These are the activations of a small neural network, seen along a few directions. Each row is one input.
Each table varies a few parts of the input and shows all the possible inputs, shuffled.
A made-up example of a description, with smaller parts first: values(3) and (point or ring(11) or (line(6) and ring(8))).
Shared parts are said once, and a part with two or three values counts as separate values.

Other details of the inputs vary at random and push rows far along two fixed directions, the same in every table; ignore that.

A family of inputs:
r1: [-25  -9   8   0 -13  15  14 -14   8  -4  -7 -21  13]
r2: [ 33  29  19   1  -8 -18  -3  -2 -27 -11   9   3   9]
r3: [  9  23  -7  -5  -7 -18 -21   3  -5   2   2  22  -5]
r4: [-33 -33  -9  -7  12  22  -1   6  16   1  12   9   6]
r5: [-31 -31 -22   4  20  23   5  11  19   9   8  -5  -6]
r6: [ 42  22   9   4   1 -25  -4   2 -18   2 -17  11  -6]
r7: [-16   5 -11 -27   2 -30 -32   0   8  11   9  79 -13]
r8: [  1 -18   9   3   0  18  11  -5  16   3 -13 -27  -7]
r9: [  1  15  11  -2 -19 -10   6 -11  -8 -10   2  -7   8]
r10: [-35 -27 -27 -13  12  10 -21   4  29  10  -2  23  -8]
r11: [ 18   5  -1  14   2  11  11   3  -8  -2   1 -42  -1]
r12: [ -2  -9  12   3  -1  17   4  -8  11  -7 -15 -24   4]
r13: [ 15 -14  11   7   7  12  17  -1   5   3 -11 -15 -12]
r14: [ 14  -3  21   6  -4  12  15  -4  -6  -4 -17 -23  12]
r15: [-69 -30 -31 -15   7  10  -9  -4  27  15   4  24   5]
r16: [  0  13  15   6 -14   0  14  -9 -17 -13  12 -19  20]
r17: [ 20   5  15  10  -9   9  11  -5   2  -5  -5 -36  -4]
r18: [ 19   5  16  11  -3   9  16   0  -8  -9   7 -37   0]
r19: [-25 -17  -4  -4   5  20  -3   3   8  -6  16  -5  12]
r20: [-26 -13 -13  -4   3  13 -11  -1  16   4 -10   0   7]
r21: [ 20  23  10  -2 -14 -11  -9  -7 -10  -8   1  11   4]
r22: [-21   2  -5   6  -7  10  10  -3  -8   0  10 -26  21]
r23: [ 12   0   0   7   5   1  -1   2  11   5 -16 -18 -16]
r24: [-23 -15 -16   1   8  21  -5   7   8  -2  12 -15   9]
r25: [ -7 -10 -24 -12  22 -21 -17  14  13  22   4  58 -32]
r26: [ 30  40   4   3 -19 -36  -5  -9 -20  -4  -1   8  -4]
r27: [-10  -3  -9   1   2  12  -8   1   8  -3  -4 -19   2]
r28: [ 18  18  -5  -4   3 -27 -16  11 -14   5   8  41  -5]
r29: [-26  -9 -13   0   5  16  -6   4   1   0  10 -10  20]
r30: [  4   7  16   4 -10  -3  21  -6 -17  -8   4 -12  12]
r31: [ -8  -5 -11   4   3  12  -2   4  11   3  -4 -23  -8]
r32: [-21 -30  -4   4  12  27  14   4  15  -1   8 -11  -2]
r33: [-11  -2 -10 -20  10 -26 -22   8  -2  10  22  76  -5]
r34: [ 51  18  24   0  -1 -22   1   3 -15  -5 -13  14 -15]
r35: [ 15   1   2  10   5  10   6   9  -5  -6  -5 -20   0]
r36: [-18 -11   5   1  -6   9  19 -10   1   1  -4  -4   9]
r37: [ 16  18  -1 -16  -4 -31 -27   2  -2   0  11  52 -16]
r38: [  7  14  -2   6  -6 -13  11  -2 -18   2   6   3   4]
r39: [ 45  18   7   3   7 -21  -5   5 -13   1 -16  10 -18]
r40: [ 19   9   9  12  -9  -4  21  -6 -15  -2 -19 -25   6]
Each input here is: values(2) and line(4) and ring(5).
- Changing only the line(4) part turns r12 into r8. The same change can be made to r10. Which row results? => r23
- Changing only the line(4) part turns r25 into r39. The same change can be made to r13. Which row results? => r34
- Change only the values(2) part in r32. List by row number the other rows that result. => r5
- Start at r21 and move only the ring(5) part, one step at a time. The first step leads to r7. Which rows follow, in order? => r14, r33, r2
- Change only the values(2) part in r9. List by row number the other rows that result. => r26

A family of inputs:
r41: [-13  -9  -5  -2   1   3   1  -1   8   3   1  -1  -4]
r42: [-32 -23 -14  -2   8  16   3   0  17   6  -3  -4   3]
r43: [ 25  17  10  -4   1 -21  -8   2 -11   0  -3  23  -9]
r44: [-26   7 -11  -6  -8  -3  -9  -6  -4  -3  16  21  17]
r45: [ -9  15   7   0 -16  -2   7 -10 -15  -8   8 -16  21]
r46: [-31 -23 -13   2   7  30   6   2  17   3  -5 -30   7]
r47: [ 44  14  28  26 -10  23  25  -5 -16 -17 -25 -81  15]
r48: [ 43  27  14   6  -8 -16  -3  -4 -13  -6  -8  -8  -9]
r49: [  4   2  -6  -7   6  -9 -14   8  -2   2  14  28  -8]
r50: [ 22  12  10  -4  -1 -14  -4   2 -10  -4   5  18  -6]
r51: [-9 -9 -8  0  7  1  1  3  3  7  2  9 -2]
r52: [-14  -6  -5 -12   1  -6 -16   2  12   5   3  30  -6]
r53: [-46 -27 -29  -9  19  15 -12  12  18  14  11  23  -3]
r54: [ 23  16   6  -6   0 -32  -8   2 -13   6  -1  40 -14]
r55: [  5   0  -1   6   5   3   3   6  -3  -2   8 -10  -3]
r56: [ 29  23  12  -5  -9 -34  -5  -3 -10   3  -3  29 -14]
r57: [ 0 -5  5 -1 -1  1  8  0 -1  0  6  6  2]
r58: [ 20   9   7   5   0 -12   7   1 -11  -4   5  -1  -5]
r59: [-31 -22 -12  -9   6  11  -9  -1  19   5  -1  16   2]
r60: [ 20  12  11   2  -6 -15   5  -6  -6   0 -11   5  -6]
r61: [-28 -25 -10   1   3  31   1  -1  18  -1  -6 -26  10]
r62: [  2  -6   8  20  -5  31  20  -4   4  -7 -14 -70  11]
- What is each input in this table made of? => values(2) or (line(4) and ring(5))
- Change only the line(4) part in r47. List by row number the other rows that result. => r48, r49, r61
- Change only the ring(5) part in r42. List by row number the other rows that result. => r46, r59, r60, r61
